These are the activations of a small neural network, seen along a few directions. Each row is one input.
In each table, some parts of the input vary, and every possible input appears once, in random order.
Descriptions start from the smaller parts, as in this example, which fits no table here: values(3) and (point or line(9) or (line(6) and ring(8))).
Shared parts are said once, and a part with two or three values counts as separate values.
In the rows, zero is written as 128.

Other details of the inputs shift rows strongly along three fixed directions, in all tables alike. That doesn't count.

A family of inputs:
x1: [177 140  91 148 181  97 122  99  24 180  55  64 196]
x2: [133 137 135 130 138 106 121 120 145 132 113 129 122]
x3: [134 141 139 136 133 110 124 119 148 138 120 125 117]
x4: [127 162 150 141 105  98 144 134 135 151 153 112 145]
x5: [100 127 166 113 107 194 115 159  99 158 127 140 136]
x6: [ 91  90 128 103  98 202 128 149  84 109 141 166 136]
x7: [125 104 101 140 124 128 136 111 119  89 150 157 119]
x8: [132 138 142 136 127 118 122 122 158 141 131 118 116]
x9: [120 102 104 131 125 129 132 117 120  87 146 162 121]
x10: [122 136 138 132 125 118 121 125 160 138 126 124 116]
x11: [143 145 137 121 142 109 126 131 137 144 106 115 133]
x12: [129 138 139 138 139 103 117 129 147 139 119 124 122]
x13: [124 105  94 125 130 131 134 120 118  77 147 145 120]
x14: [131 109  96 114 123 135 140 121 125  78 143 147 120]
x15: [ 87 120 170 111  98 193 118 167 119 166 132 140 133]
x16: [136 144 142 129 136 115 127 127 144 140 120 116 118]
x17: [140 140 133 125 145 103 124 122 139 133 110 118 126]
x18: [121 134 134 141 128 113 117 131 158 138 134 122 115]
x19: [ 93 121 163 102 107 200 113 166  86 159 114 134 147]
x20: [133 142 141 137 139 114 124 132 141 140 127 115 119]
x21: [126 129 136 129 131 103 128 123 152 136 111 124 122]
x22: [128 130 102 131  95 121 160 108 106  86 172 148 143]
x23: [139 138 137 136 131 119 129 139 154 140 142 112 121]
x24: [127 108  97 126 134 130 131 118 119  75 151 154 117]
x25: [104 131 166  94 114 185 120 161 102 159 106 123 142]
x26: [130 137 131 132 129 118 128 142 158 134 139 119 119]
x27: [128 102  98 133 118 137 138 104 121  90 151 150 121]
x28: [124 130 132 136 125 106 127 119 162 136 125 127 116]
x29: [140 112  97 125 123 141 142 115 127  86 156 142 120]
x30: [126 102 102 141 120 131 135 113 129  92 161 150 117]
x31: [174 111  57 134 165 124 135  80   8 122  79 101 188]
x32: [139 142 137 134 136 115 130 138 143 139 130 116 122]
x33: [124 134 140 124 129 116 122 129 149 135 114 123 121]
x34: [123 135 133 133 132 121 122 137 149 136 134 117 119]
x35: [132 140 135 122 127 124 130 137 153 140 127 118 123]
x36: [142 142 134 131 145 101 125 136 141 140 116 115 130]
x37: [121 133 153  99 116 193 128 155  79 160 109 127 151]
x38: [129 137 132 127 131 117 126 127 154 133 127 118 117]
x39: [129 108  96 122 126 133 138 128 123  80 149 145 122]
x40: [132 134 138 137 131 106 131 118 146 140 118 128 120]
x41: [128 135 141 143 128 120 119 131 153 143 138 118 117]
x42: [132 133 137 131 138 102 126 119 141 139 107 129 128]
Description of these inputs: values(2) and (point or (line(4) and ring(5))).
Changing only the values(2) part turns x12 into x2. The same change can be made to x15. Which row results? -> x28
Changing only the values(2) part turns x27 into x30. The same change can be made to x35. Which row results? -> x26
Which other rows does x40 become when the values(2) part takes its other values? List them by row number. -> x7
Which other rows does x42 become when the values(2) part takes its other values? List them by row number. -> x9
Start at x39 and move only the ring(5) part, one step at a time. The first step leads to x26. Which rows follow, in order? -> x23, x32, x36
Start at x1 and move only the ring(5) part, one step at a time. The first step leads to x20. Which rows follow, in order? -> x24, x13, x34
